These are the activations of a small neural network, seen along a few directions. Each row is one input.
Each table varies a few parts of the input and shows all the possible inputs, shuffled.
A made-up example of a description, with smaller parts first: one of 2 separate values, together with either a single point or one of 11 places around a ring or (one of 4 places along a line, together with one of 8 places around a ring).
Shared parts are said once, and a part with two or three values counts as separate values.
In the rows, zero is written as 128.

Rows:
row 1: [201 138  30 144  70 148 104  60 108  79 101 119 146]
row 2: [ 94 142 141 201 113 159 152 177  96 103 170 140 124]
row 3: [ 85 100 137 107 137  94 123 179 111 117 111  93 174]
row 4: [126 129 185 115 214 143 168  73 144 117  59 103 137]
row 5: [113 192 187 153 200 166 171  97 117 131  99 105  86]
row 6: [140  93 101  90  80  82  81 158 147 148 150 128 140]
row 7: [144 127 100 164  68 134 116 144 127 142 204 168 102]
row 8: [190 159 165 120 164 154 112  44 148 160 107 117  84]
row 9: [172 192 159 128 157 150 123  70 137 178 124 128  55]
row 10: [153 171 137  88 172 121 127  92 148 185 108 159  76]
row 11: [137 106  92 145  54 135 117 148 136 135 198 172 111]
row 12: [ 99 170 167 114 215 136 176 122 128 137  81 133 110]
row 13: [144 112 113  82  98  79  85 150 134 161 142 120 141]
row 14: [137 154 196 144 205 166 164  66 127 109  78  89 118]
row 15: [109 138 164 105 218 130 167 110 148 134  62 121 138]
row 16: [148 143 110 163  79 143 109 146 112 145 198 157  85]
row 17: [ 85 120 125 195 107 153 160 173 105  95 176 145 135]
row 18: [ 80  98 119 173  90 149 159 178 114  91 169 150 149]
row 19: [144 129  58 175 108 165 145  86  85  23  71  94 182]
row 20: [ 84  83 128 118 116  99 125 189 123 103 120 103 176]
row 21: [162 140 132  78 176 118 119  83 169 182  93 148 100]
row 22: [147 133 119  79 119  79  71 138 124 162 138 113 122]
row 23: [131  94  85 120  54 115 103 156 146 139 185 156 135]
row 24: [179 129 153  88 171 131 121  44 161 164  86 131  97]
row 25: [ 75  81 121 127  99 110 133 188 121  97 132 120 183]
row 26: [ 79  91 118 156  90 131 149 184 123  92 152 138 174]
row 27: [134  96  97 103  59  95  91 160 146 143 162 148 149]
row 28: [ 90 124 146 107 154  98 113 171 100 113 106  87 155]
- Changing only one part turns row 6 into row 20. The same change can be made to row 21. Which row results? => row 15
- What do these inputs look like to the network? => one of 2 separate values, together with either a single point or one of 5 places around a ring or one of 8 places along a line
- Change only the choice among 2 separate values in row 8. List by row number the other rows that result. => row 14

Rows:
row 29: [117  83  92  92  89  97 110 158 144 138 156 161 160]
row 30: [163 141 109  79 126  97  83 100 130 147 105  94 133]
row 31: [150 175 167 148 186 162 154  65 157 158 112 154  68]
row 32: [ 65  90 179 121 108 105 130 220 145 150 186 135 145]
row 33: [140  79  80 170  64 147 144 127 139  94 156 156 155]
row 34: [146  87  82 162  67 144 134 132 130 104 162 166 146]
row 35: [123  54  92 113  86 107 132 148 156 108 130 140 185]
row 36: [163 143 111  76 116  91  80 121 135 155 110 103 120]
row 37: [ 88 158 128 187 143 152 151 146  83  83 124 106 139]
row 38: [ 71 133 140 129 171 108 136 166  98 100  94  85 169]
row 39: [ 72 125 155 131 145  94 118 197  97 117 132  97 155]
row 40: [ 68 108 166 127 126  95 120 212 116 132 162 107 147]
row 41: [160 121 118  86 130 103  86  88 127 124  94  86 141]
row 42: [135 133 197  77 189 126 161  87 194 203  97 161  92]
row 43: [136 146 187  84 209 129 140  82 174 175  79 137 100]
row 44: [124  92  96  91  91  94 101 165 132 153 154 160 141]
row 45: [131 145 182  88 213 116 130  93 152 172  87 121 100]
row 46: [172 169  97 130  94 131  93 102 125 139 146 122  94]
row 47: [ 80 101 133 123 169 144 193 132 131  63  49 104 196]
row 48: [157 179 165 151 201 157 147  81 114 131 108 122  79]
row 49: [134 115 102  83  96  89  96 168 135 169 153 150 127]
row 50: [149 138  89 142  75 131 108 143 123 150 180 165  94]
row 51: [ 88 154 141 185 121 139 133 174  80 104 159 113 125]
row 52: [152 160 181 135 166 167 171  69 181 185 128 176  61]
row 53: [ 86 134 152 183 101 136 134 189  99 118 189 121 117]
row 54: [ 83 120 165 173  83 147 147 197 125 136 213 153 114]
row 55: [ 77 119 136 125 176 127 165 149 111  78  67  89 183]
row 56: [139 118  85 148  67 136 116 143 119 137 183 175 112]
row 57: [158 174 168 145 194 161 150  73 136 154 112 136  72]
row 58: [123  65  92 103  91 103 118 152 152 119 140 152 177]
row 59: [ 99 123 119 180 145 185 203 113 114  49  82 119 165]
row 60: [136 108  79 149  68 138 123 136 132 122 183 174 132]
row 61: [181 146 109 140 107 147 102  72 108 111 118 102 117]
row 62: [183 163  99 137 102 137 100  83 111 130 128 110 104]
row 63: [162 103 120  91 129 117  97  84 123 106  74  84 160]
row 64: [150 132 105  80 106  88  87 148 131 162 128 127 115]
row 65: [130 154 175  94 226 116 133  88 132 149  76  99 109]
row 66: [174 127 108 147 105 155 112  67 110  91 106 101 134]
row 67: [157 158  92 134  83 128 100 126 123 145 163 146  88]
row 68: [ 96 147 123 183 151 171 177 126  98  60  95 109 151]
- Changing only one part turns row 48 into row 65. The same change can be made to row 46. Which row results? => row 36
- Changing only one part turns row 31 into row 43. The same change can be made to row 59. Which row results? => row 47
- What do these inputs look like to the network? => one of 2 separate values, together with either one of 4 places along a line or one of 6 places along a line or one of 10 places along a line
- Change only the place on the line of 6 in row 55. List by row number the other rows that result. => row 32, row 38, row 39, row 40, row 47
- A walk changes only the place on the line of 10. It starts at row 35 and steps to row 58. List the rest of the walk in order. => row 29, row 44, row 49, row 64, row 36, row 30, row 41, row 63

Rows:
row 69: [ 83 110 126 130  96  97 111 216 122 143 177 143 143]
row 70: [177 122  69 113  75 127  98  93 133 113 129 128 138]
row 71: [112 117 109 168 116 161 168 137 112  81 115 130 164]
row 72: [ 80  94 125 132  79  95 115 206 118 124 167 127 162]
row 73: [135 159 176 128 200 157 151  80 131 114  72  95 118]
row 74: [173 129  91 136  79 128  90  99 126 144 162 151  99]
row 75: [176 146  91 133  94 129  91 111 126 163 173 159  81]
row 76: [144 171 177 136 194 155 152  73 141 137  96 107  96]
row 77: [170 100 132  48 144  81  94 106 173 183 108 146 125]
row 78: [108 121 119 172 110 169 163 136 113  85 137 133 145]
row 79: [109 144 174 116 210 138 155  98 127 101  49  87 140]
row 80: [175 118  72 128  76 133  93  94 128 126 149 132 116]
row 81: [ 88  82 107 131  81  95 110 199 112 111 151 116 174]
row 82: [140 135 172  55 160 103 109 110 175 216 125 150  83]
row 83: [100 133 136 184 115 165 169 138 115  97 156 148 128]
row 84: [167 181 168 134 172 143 132  75 135 167 120 127  66]
row 85: [105 150 135 182 124 162 166 151 119 115 168 156 107]
row 86: [ 88  81 100 119  81  89 120 200 111  97 127 106 193]
row 87: [101 140 152  87 226 105 144 110 114 118  50  91 153]
- What do these inputs look like to the network? => either one of 2 separate values or one of 5 places along a line or (one of 3 separate values, together with one of 4 places along a line)

Rows:
row 88: [182 229 140 180 142 147 109 111  77 135 131  64  64]
row 89: [165 170 160 166 166 193 154  33 152 131 115 148  92]
row 90: [138 123 105 122  91 103 100 170 128 184 196 195  92]
row 91: [125 131 111 183  73 177 180 137 136 113 159 199 123]
row 92: [122 155  90 202 106 163 144 159 108 130 201 181 101]
row 93: [165 216 155 182 146 165 122  74  88 145 142 111  52]
row 94: [139 104 136  54 207  83 134  96 155 148  56 109 146]
row 95: [161  72  60  84  58  77  86 121 141 106 114 121 188]
row 96: [ 70 102 165 121 141  71 103 220 121 165 172 113 128]
row 97: [151  91  66  82  49  86  81 136 126 110 140 109 183]
row 98: [ 62  80 169 107 120  91 140 196 160 157 152 112 164]
row 99: [154 131 132 142 193 166 183  49 140  84  53 113 132]
row 100: [ 68 112 179 170 138 158 177 185 115  82 150 122 170]
row 101: [123 108 105 101  72 116 123 157 145 176 187 199  92]
row 102: [ 73 164 174  51 195  77 105 160 129 148  58  93 147]
row 103: [ 55 187 168 134 211 134 157 142  92  98  50  74 153]
row 104: [131  98 104 102  71 128 142 149 171 180 183 183 127]
row 105: [153 105  60 113  70  76  33 166  92 135 151 101 151]
row 106: [ 55  87 161 102 123  85 122 206 137 156 167 114 130]
row 107: [134 101  65 162  58 162 112 127  89  63 123  99 179]
row 108: [173 133 159  79 153 144 105  55 182 187 116 154  83]
row 109: [105 128 154  47 213  86 120 142 135 148  51  98 154]
row 110: [179 190 152  94 140 106  69  94 132 202 151 121  50]
row 111: [124 137 134 132 215 135 185  80 119  89  46  99 150]
row 112: [ 78  85 177 171 140 158 189 174 127  73 115 128 171]
row 113: [169 141 146 152 170 189 173  32 156 111  82 126 115]
row 114: [148  85  63 166  60 151 116 114 108  52  92 112 186]
row 115: [109 140  99 182  75 172 169 147 124 113 190 177  98]
row 116: [ 89 161 151 127 220 137 172 121  97  92  45  82 159]
row 117: [ 72 132 176 190 158 136 143 207  73 100 175 118 142]
row 118: [140 103  58  81  51  74  65 144 112 108 162 104 157]
row 119: [149 139  58 172  81 118  81 143  61  59 160 105 160]
row 120: [131 125  59 152  61 134 103 129  81  41 154 104 159]
row 121: [ 36 119 158 180 131 143 164 191 113  88 164 109 130]
row 122: [171 163 163  99 148 122  84  62 155 197 146 154  58]
row 123: [159 194 163 184 160 171 136  34 118 146 148 141  69]
row 124: [169  90 129  56 190 115 134  65 169 155  62 125 130]
row 125: [181 106 141  70 165 140 117  58 191 169  83 143 107]
row 126: [ 94  57 185  97 130  97 151 185 155 142 126 134 177]
row 127: [148  77 105 107  75 118 147 140 188 173 147 203 127]
row 128: [195 202 138  95 132  94  58 137 120 187 134  73  56]
row 129: [133 104 105 184  81 182 189 126 156  97 129 205 122]
- Changing only one part turns row 129 into row 127. The same change can be made to row 92. Which row results? => row 90
- Changing only one part turns row 109 into row 116. The same change can be made to row 95. Which row results? => row 114
- What do these inputs look like to the network? => one of 2 separate values, together with either one of 9 places along a line or (one of 3 separate values, together with one of 4 places along a line)
- Change only the place on the line of 4 in row 96. List by row number the other rows that result. => row 98, row 106, row 126
